Each row has a name. After each piece below comes the name of the row it's from, unless a question asks for something else. Each question is about the rows just above it. Places in a row count from 1.

Z_845: 69  106  150  67  190  38
Z_891: 69  106  81  53  134  136
Z_433: 104  190  38  68  102  174
Z_841: 30  80  104  190  38  67
104  190  38  67 begins in row and place -> Z_841, 3
Row and place where 81  53  134  136 starts: -> Z_891, 3
190  38  67 begins in row and place -> Z_841, 4
Row and place where 102  174 starts: -> Z_433, 5

Z_759: 114  124  122  111  131  176  120
Z_803: 89  97  122  54  57  100  105
Z_682: 113  79  120  85  118  140  122
Z_18: 74  94  117  83  128  133  95
Z_556: 78  79  117  79  119  117  97
Z_71: 81  72  121  84  119  123  98
Z_780: 66  79  100  99  170  154  87
Z_43: 73  68  109  77  99  67  95
Z_474: 72  42  104  116  164  133  86
Z_333: 75  58  87  80  102  85  68
Z_670: 84  66  81  121  134  118  74
79  120  85  118  140 begins in row and place -> Z_682, 2
Where does 114  124  122  111 start? Give its row and place. -> Z_759, 1
Row and place where 54  57  100  105 starts: -> Z_803, 4
66  81 begins in row and place -> Z_670, 2

Z_318: 110  26  174  175  31  24  157  23  24  75  26  175  176  110  93  175  175  167  25  103  107
Z_901: 175  35  177  177  172  26  77  27  26  176  174  176  176  93  165  176  28  174  153  66  94
Z_613: 173  171  176  176  45  164  40  172  172  172  46  175  173  159  177  174  24  176  24  165  160
Z_615: 129  142  176  176  176  152  51  161  151  104  174  173  169  39  171  174  24  173  173  44  38
Z_244: 77  27  26  176  174  176  176  93  168  176  24  130  124  46  125  128  152  163  32  55  45
Where does 77  27  26  176  174  176  176  93  165  176 start? Give its row and place. -> Z_901, 7
173  171  176  176  45  164  40  172  172  172  46  175  173  159  177  174  24  176  24  165  160 -> Z_613

Z_36: 111  118  104  115  142  138  103  94  133  57  101  102  135  177  118  91  168  56  68  91  95  102  76  98  88  36  66  56  118  44  122  84  137  51
Z_909: 111  106  90  106  126  118  83  108  118  122  101  92  99  111  83  97  102  94  101  95  92  110  90  116  92  97  88  92  117  116  107  94  100  87
Z_215: 110  115  99  112  134  142  99  88  131  57  104  95  125  178  119  90  174  52  71  84  89  107  81  102  97  36  57  53  118  39  130  97  137  52
Z_572: 111  118  104  115  142  138  103  94  133  57  101  102  135  177  118  91  168  56  68  91  95  104  76  98  88  36  66  56  118  44  122  84  137  54
Z_190: 94  101  73  84  89  107  101  96  129  56  102  99  134  174  124  91  178  52  79  90  88  101  77  101  89  33  75  47  109  43  124  99  139  60
Z_293: 111  118  104  115  142  138  103  94  133  57  101  102  135  177  118  91  168  56  68  91  95  104  76  98  88  36  66  56  118  44  122  84  137  51
Z_736: 108  106  103  101  108  119  89  115  109  112  98  96  111  107  86  99  111  97  102  97  99  101  97  110  97  112  110  76  123  107  98  83  104  114
Row and place where 174  52  71  84  89  107 starts: -> Z_215, 17
110  115  99  112 begins in row and place -> Z_215, 1
Where does 94  100 start? Give its row and place. -> Z_909, 32

Z_765: 119  53  151  131  178  117  82  103  91  157  127  116  123  73  61  85  73  189  46  74
Z_271: 119  53  151  131  178  117  82  59  91  157  127  116  123  73  61  85  73  189  46  74
Z_697: 126  55  133  113  192  126  82  103  96  127  132  114  123  82  68  85  76  188  48  78
Which row holds 119  53  151  131  178  117  82  59  91  157  127  116  123  73  61  85  73  189  46  74? -> Z_271

Z_846: 77  110  113  87  124  136  104  92  66  106  130  41  106  94  124  83  103  115  103  92
Z_714: 112  154  119  91  89  92  32  80  97  95  104  115  67  94  93  94  74  123  93  89
Z_461: 109  194  126  122  97  98  178  73  122  83  112  94  41  124  106  83  104  87  125  129
Z_492: 77  110  119  87  124  136  104  92  106  130  66  105  103  90  102  85  103  115  103  92
Where does 106  130  66 start? Give its row and place. -> Z_492, 9
Where does 94  41  124  106  83 start? Give its row and place. -> Z_461, 12
Where does 66  105  103  90  102 start? Give its row and place. -> Z_492, 11
Row and place where 93  94 starts: -> Z_714, 15
77  110  119  87  124 begins in row and place -> Z_492, 1

Z_745: 44  111  147  44  89  88  87  97  106  63  83  71  75  93  131  111  72  106  62  139  128
Z_806: 44  111  147  44  89  140  87  97  106  63  93  83  71  75  111  72  131  75  148  153  128
Z_785: 20  191  129  47  80  152  108  148  119  138  48  69  165  116  92  109  28  139  62  106  127
Where does 119  138  48  69 start? Give its row and place. -> Z_785, 9
83  71  75  93  131  111  72  106 begins in row and place -> Z_745, 11
Row and place where 92  109  28  139  62  106 starts: -> Z_785, 15
Where does 139  62  106 start? Give its row and place. -> Z_785, 18

Z_948: 118  84  88  88  58  92
Z_589: 118  84  88  88  58  65
Z_591: 58  63  103  118  57  76
Z_191: 85  96  124  32  94  141
Z_563: 121  86  96  124  32  94
Where does 58  65 start? Give its row and place. -> Z_589, 5
86  96  124  32  94 begins in row and place -> Z_563, 2
118  84  88  88  58  65 -> Z_589
121  86  96  124  32  94 -> Z_563

Z_473: 74  95  73  99  89  97  108  89  93  71  85  78  101  68  112  94  73  94  97  108  104  123  104  55  84  64  142  103  79  118  107  106  110  67  74  107  121  121  119  87  88  92  105  85  67  109  41  90  54
Z_634: 106  93  121  112  128  99  79  114  99  100  121  123  90  122  103  116  108  97  98  107  80  70  107  145  127  123  70  94  103  82  103  118  77  151  129  90  87  72  77  94  112  127  87  94  131  99  140  123  171
Z_380: 69  87  73  99  83  97  124  84  97  87  84  74  115  68  105  89  97  101  89  107  124  126  100  56  77  74  133  95  86  119  105  95  126  64  67  110  125  124  118  106  95  82  113  91  58  101  32  79  39
Z_752: 105  92  92  91  76  147  118  92  87  115  74  105  97  89  68  84  128  116  120  107  116  95  60  109  60  123  112  109  108  97  103  53  141  96  83  100  103  101  92  115  107  53  121  126  107  88  134  77  57
Z_580: 108  105  91  103  123  57  69  102  80  57  110  101  92  77  130  112  83  81  91  94  67  96  136  101  136  83  102  94  72  105  100  141  57  113  121  90  99  92  89  87  93  136  75  81  99  123  74  131  151
Z_249: 119  97  110  106  98  143  97  102  115  145  105  119  107  131  81  96  128  120  124  112  107  72  69  134  87  141  72  99  135  81  90  60  121  119  110  99  79  77  83  122  113  83  114  113  134  84  174  94  105
Z_56: 105  92  92  91  76  147  118  92  113  150  86  95  103  115  77  93  128  116  120  107  116  95  60  109  62  123  91  104  129  97  99  53  141  96  83  100  103  101  92  115  107  47  121  126  107  88  134  77  57
Z_826: 78  93  93  74  70  136  132  90  111  129  77  86  107  107  84  91  108  119  108  105  136  113  80  80  56  110  112  99  121  98  97  58  151  73  70  109  113  118  103  107  102  55  122  120  81  88  109  61  32
58  151  73  70  109  113  118  103  107 begins in row and place -> Z_826, 32
115  107  47 begins in row and place -> Z_56, 40
106  95 begins in row and place -> Z_380, 40
Where do 105  92  92  91  76  147  118  92  87  115  74  105  97  89  68  84  128  116  120  107  116  95  60  109  60  123  112  109  108  97  103  53  141  96  83  100  103  101  92  115  107  53  121  126  107  88  134  77  57 appear? -> Z_752
Where does 130  112 start? Give its row and place. -> Z_580, 15
Row and place where 141  72  99  135 starts: -> Z_249, 26
Row and place where 97  87  84  74  115  68  105  89 starts: -> Z_380, 9

Z_114: 109  100  102  102  84  116  72  96  111  99  85  117  127  87  81  62  106  82  84  96  105  110  98  67  97  103
Z_87: 109  100  102  102  84  116  72  96  111  99  85  117  127  87  81  107  101  86  86  106  87  95  124  109  100  102
Z_974: 84  100  93  124  108  94  94  102  77  96  110  105  92  73  101  99  111  99  94  99  93  93  107  94  97  98
Z_382: 151  96  116  129  119  86  95  95  118  108  75  82  97  88  102  79  98  111  90  95  108  113  87  92  102  100
Z_788: 113  109  117  110  117  91  96  111  77  107  108  94  74  101  91  79  103  130  93  101  94  96  106  118  96  105
Z_462: 77  106  108  94  74  101  91  95  118  108  75  82  97  88  102  79  98  111  90  95  108  113  87  82  100  99
Z_305: 103  92  100  98  92  112  92  95  98  96  96  103  91  93  91  105  104  81  107  98  82  100  97  96  105  101
Z_777: 86  101  110  116  95  73  94  94  101  92  102  99  96  77  105  110  98  112  86  102  109  106  103  93  101  103
Z_703: 94  102  72  101  120  112  114  96  103  100  82  110  89  77  100  117  98  54  126  107  90  99  110  96  97  106
Where does 94  94  102  77  96  110  105  92  73  101  99 start? Give its row and place. -> Z_974, 6
113  109  117  110  117  91  96  111  77  107  108  94  74  101  91  79  103  130  93  101  94  96  106  118  96  105 -> Z_788
Row and place where 77  107  108  94  74  101  91 starts: -> Z_788, 9
105  110  98  112  86 begins in row and place -> Z_777, 15
74  101  91  79  103 begins in row and place -> Z_788, 13
Row and place where 120  112  114  96  103  100  82  110 starts: -> Z_703, 5

Z_417: 156  174  24  23  161  145
Z_860: 27  24  176  29  176  171
Z_322: 23  166  45  170  176  25
Z_573: 175  24  164  24  37  145
Z_659: 176  29  24  27  177  70
Z_829: 176  29  155  174  61  24
Z_937: 156  174  24  23  24  145
Z_136: 54  176  177  28  175  24
Z_942: 151  176  25  150  25  28
Where does 23  161  145 start? Give its row and place. -> Z_417, 4
Where does 27  24  176  29 start? Give its row and place. -> Z_860, 1
Where does 174  24  23  161  145 start? Give its row and place. -> Z_417, 2
Where does 177  28  175  24 start? Give its row and place. -> Z_136, 3

Z_724: 146  51  124  96  112  141  107  85  107
Z_626: 91  121  100  92  81  92  103  105  103
Z_986: 110  55  86  114  99  103  105  77  109
Z_501: 73  57  68  164  131  96  36  164  49
Z_684: 93  129  161  76  107  122  104  109  192
Z_396: 93  161  129  76  105  104  78  103  83
Z_552: 93  161  129  76  105  104  23  133  88
Z_553: 77  71  22  136  106  82  76  95  83
Z_509: 97  125  111  91  106  95  76  82  96
Z_113: 69  74  60  139  103  75  76  93  84
Z_712: 107  80  101  110  109  110  90  98  93
Where does 129  161 start? Give its row and place. -> Z_684, 2
93  161  129  76  105  104  78  103  83 -> Z_396
106  82  76  95 begins in row and place -> Z_553, 5
Row and place where 60  139  103  75 starts: -> Z_113, 3
Where does 77  109 start? Give its row and place. -> Z_986, 8
77  71  22  136  106  82  76  95 begins in row and place -> Z_553, 1
Where does 121  100  92  81  92  103 start? Give its row and place. -> Z_626, 2

Z_770: 100  15  85  102
Z_446: 22  75  52  30
Z_205: 128  112  100  82
Z_204: 101  22  30  117
Z_203: 120  148  116  27
Z_55: 53  108  51  51
Z_9: 111  148  117  30
Z_150: 101  47  45  57
Where does 22  30 start? Give its row and place. -> Z_204, 2
Where does 53  108 start? Give its row and place. -> Z_55, 1
Where does 117  30 start? Give its row and place. -> Z_9, 3
101  22  30 begins in row and place -> Z_204, 1
Where does 30  117 start? Give its row and place. -> Z_204, 3
Where does 120  148  116 start? Give its row and place. -> Z_203, 1

Z_653: 144  136  46  137  109  78
Z_359: 105  134  108  83  96  81
Z_436: 74  61  190  50  91  145
Z_198: 67  49  164  62  98  149
Z_379: 144  136  46  72  73  85
Z_611: 96  95  99  106  113  99
Row and place where 99  106 starts: -> Z_611, 3
74  61  190  50  91 begins in row and place -> Z_436, 1

Z_422: 70  71  113  113  106  63  114  61  104  89  123  86  82  137  97  118  107  125  94  115  110  120  81  100  140  93  58  91  166  136  60  109  83  136  149  123  96  118  117  89  110  113  92  102  94
Z_109: 97  108  101  104  96  101  88  111  103  95  84  121  92  132  97  116  82  80  112  109  95  83  94  106  97  99  72  106  92  100  99  104  98  98  106  102  94  97  115  93  104  86  112  93  108
Z_706: 117  129  115  99  137  92  102  177  51  93  98  103  127  95  98  106  106  74  87  80  67  98  122  75  136  139  95  86  85  44  100  85  79  91  45  144  55  84  59  93  109  72  129  100  123
Z_769: 117  128  115  100  137  94  101  176  50  94  100  102  127  95  99  106  106  74  86  81  67  96  121  76  136  138  97  85  85  44  100  86  78  91  45  145  54  85  58  93  110  73  129  101  122
Z_95: 75  60  107  117  118  55  108  58  94  77  107  80  97  132  82  121  123  125  93  100  116  118  92  94  148  76  72  97  175  107  64  115  75  135  148  114  87  112  138  87  124  114  89  103  103
Z_748: 82  59  112  121  107  73  102  66  109  79  106  91  89  137  91  128  93  114  92  128  123  115  78  94  139  85  77  82  164  114  74  103  80  129  153  114  81  121  131  90  110  121  87  100  93
Z_793: 82  59  112  121  107  73  102  66  109  79  106  91  89  137  91  128  93  114  92  128  123  115  78  94  139  85  77  82  164  114  74  103  80  129  153  114  133  118  84  113  96  98  102  87  86
Z_251: 75  60  107  117  117  57  107  59  95  76  106  81  96  132  82  122  90  115  104  121  128  116  92  93  147  75  73  96  172  105  65  115  75  133  147  114  84  112  138  87  123  115  89  104  103
Z_432: 98  97  91  93  100  101  123  94  122  119  106  96  109  95  109  129  109  111  92  106  112  107  88  98  81  105  102  113  69  112  79  97  92  103  100  84  125  103  93  105  95  92  97  102  97
Z_152: 79  75  120  109  100  73  118  63  110  82  110  89  82  135  94  129  100  123  93  125  116  118  77  101  138  96  67  78  157  130  70  100  85  128  147  116  87  123  122  96  118  121  90  99  95
Where does 80  97  132  82  121  123  125 start? Give its row and place. -> Z_95, 12
100  123  93  125  116 begins in row and place -> Z_152, 17
The row with 82  59  112  121  107  73  102  66  109  79  106  91  89  137  91  128  93  114  92  128  123  115  78  94  139  85  77  82  164  114  74  103  80  129  153  114  133  118  84  113  96  98  102  87  86 is -> Z_793

Z_576: 68  128  30  24  48  55  160  175  139
Z_250: 77  126  25  26  28  54  164  174  146
Z_695: 80  34  91  94  32  175  13  74  185
Z_352: 150  133  148  107  96  167  14  113  185
Z_696: 185  108  117  144  181  34  184  177  148
Z_325: 22  42  106  42  95  34  88  184  172
Z_213: 55  183  15  151  133  138  77  142  16
Z_498: 142  49  86  88  18  182  16  44  183
Z_402: 184  181  117  144  108  34  185  22  15
126  25  26  28  54  164 begins in row and place -> Z_250, 2
Where does 184  181  117  144  108  34  185 start? Give its row and place. -> Z_402, 1
Where does 151  133 start? Give its row and place. -> Z_213, 4
Row and place where 108  117  144  181  34 starts: -> Z_696, 2
148  107  96  167  14 begins in row and place -> Z_352, 3

Z_482: 88  78  164  18
Z_926: 78  88  114  109
Z_326: 172  129  57  71
Row and place where 78  164 starts: -> Z_482, 2
Row and place where 78  88 starts: -> Z_926, 1
129  57  71 begins in row and place -> Z_326, 2
88  114 begins in row and place -> Z_926, 2

Z_532: 123  150  88  87
Z_60: 102  132  104  138
Z_303: 102  132  116  94
Z_398: 113  104  134  87
Where does 104  134 start? Give its row and place. -> Z_398, 2
Where does 134  87 start? Give its row and place. -> Z_398, 3
Where does 116  94 start? Give its row and place. -> Z_303, 3
113  104 begins in row and place -> Z_398, 1
102  132  104  138 -> Z_60

